Each row below holds a small network's activations on one input, seen along a few directions.
Each table varies a few parts of the input and shows all the possible inputs, shuffled.
A made-up example of a description, with smaller parts first: one of 5 places around a ring, together with either a single point or (one of 2 separate values, together with one of 4 places along a line) or one of 11 places around a ring.
Shared parts are said once, and a part with two or three values counts as separate values.
(in the rows, 128 means zero)

Other details of the inputs vary at random and push rows far along three fixed directions, the same in every table; ignore that.
These rows show it; all are for the same input, with only those details redrawn:
[173 134  91 115  86 161 101  97 173 199 196]
[115 144 110 112  78 131  95 111 156 164 143]
[ 91  74 181 171  95  78  93 193 143 143 120]
[138 168  90 190 136  89 133 131 149 153 121]
[ 58 198  95 103  75 102 100  96 137 135  75]
[152 182  73 199 148  91 140 121 151 155 127]
[ 92 112 145 102  60 125  79 134 153 159 136]
[ 88 124 137  96  56 127  80 123 152 161 133]

Table:
R1: [130 180 106  95 123 150 112 103 103  93  95]
R2: [115  98 119 210 166 141 109 165 124 135 180]
R3: [144  91 143 160 164 105 165 161 125 141 148]
R4: [116 156 112 156 164 108 176 131 110 104  78]
R5: [ 82  51 199 165  91  74  88 189 154 128 126]
R6: [ 72  68 172 122  95 160  53 155 116 143 184]
R7: [101 154 110 155 168  87 181 128 112 101  89]
R8: [159  91 155 159 160 108 158 151 125 132 139]
R9: [148 115 150  69 107 153 110 103 127 131 134]
R10: [ 77 118 132  98  58 139  89 129 157 153 127]
R11: [ 63 163 126  71 108 117 140  96 110 117  81]
R12: [193  93 139  81 119 170 121 100 147 164 185]
R13: [192  69 133 161 164 141 169 158 137 173 197]
R14: [ 80 144 163  62  95 124  96 117 105  87  75]
R15: [126 179 100  97 126 161 119 107 108  89  92]
R16: [ 89 135 148  68  93 155  95 127 103  87  84]
R17: [165 164 102  87 125 164 114  80 126 107 134]
R18: [ 63 156 131 171 111  61 112 157 127 115  66]
R19: [ 92  61 162  80  96 156 133 158 132 142 155]
R20: [143 157 124 155 166 104 154 133 102 100  80]
R21: [144 149  98 107 138 145 164  84 136 139 148]
R22: [173 140 117  96 131 156 136  84 136 124 143]
R23: [191 174  94 164 186 120 142 116 113 102 120]
R24: [154 157  85 160 181 114 180 119 129 142 143]
R25: [196  95 119 168 172 140 175 145 137 164 185]
R26: [167 112 142  84 110 173  96 122 121 127 152]
R27: [ 67 134 130 193 155 103  97 145 113  97 127]
R28: [201 132  99  94 132 178 144  85 140 164 176]
R29: [106  15 204 145 129 119 143 211 124 133 147]
R30: [ 98 119 157 142 145 103 152 159 105  91  65]
R31: [157 143 106 102 133 149 160  78 136 135 143]
R32: [ 80 146 119 198 166 104  99 142 109 114 136]
R33: [116 161 127  92 116 136 104 107 111  76  93]
R34: [111  28 197 152 135 120 150 204 126 130 140]
R35: [147 188  94  99 136 147 114  91 113  98 106]
R36: [152 185  74 199 155  80 137 113 156 151 126]
R37: [ 99 160 139  74 108 127 114  98 113  80  81]
R38: [147 109 143  77 107 176 122 116 130 130 134]
R39: [201  98 128  87 117 204 119 114 146 148 188]
R40: [148 145  90 157 173 119 185 120 131 129 145]
R41: [ 87 117 138 147 150  92 161 165 108 117  99]
R42: [180  94 148 169 172 112 163 143 133 119 139]
R43: [133 146 142 150 158 102 138 148  97  86  78]
R44: [144 134 116  87 117 156 145  93 126 149 141]
Changing only one part turns R44 into R8. The same change can be made to R6. Which row results? -> R32
Changing only one part turns R42 into R30. The same change can be made to R37. Which row results? -> R39
What is each input in this table made of? -> one of 4 places along a line, together with either one of 2 separate values or one of 9 places along a line
Change only the place on the line of 4 in R5. List by row number the other rows that result. -> R10, R18, R36
A walk changes only the place on the line of 9. It starts at R1 and steps to R26. List the rest of the walk in order. -> R43, R20, R28, R44, R25, R13, R41
A walk changes only the place on the line of 4. It starts at R29 and steps to R13. List the rest of the walk in order. -> R3, R7
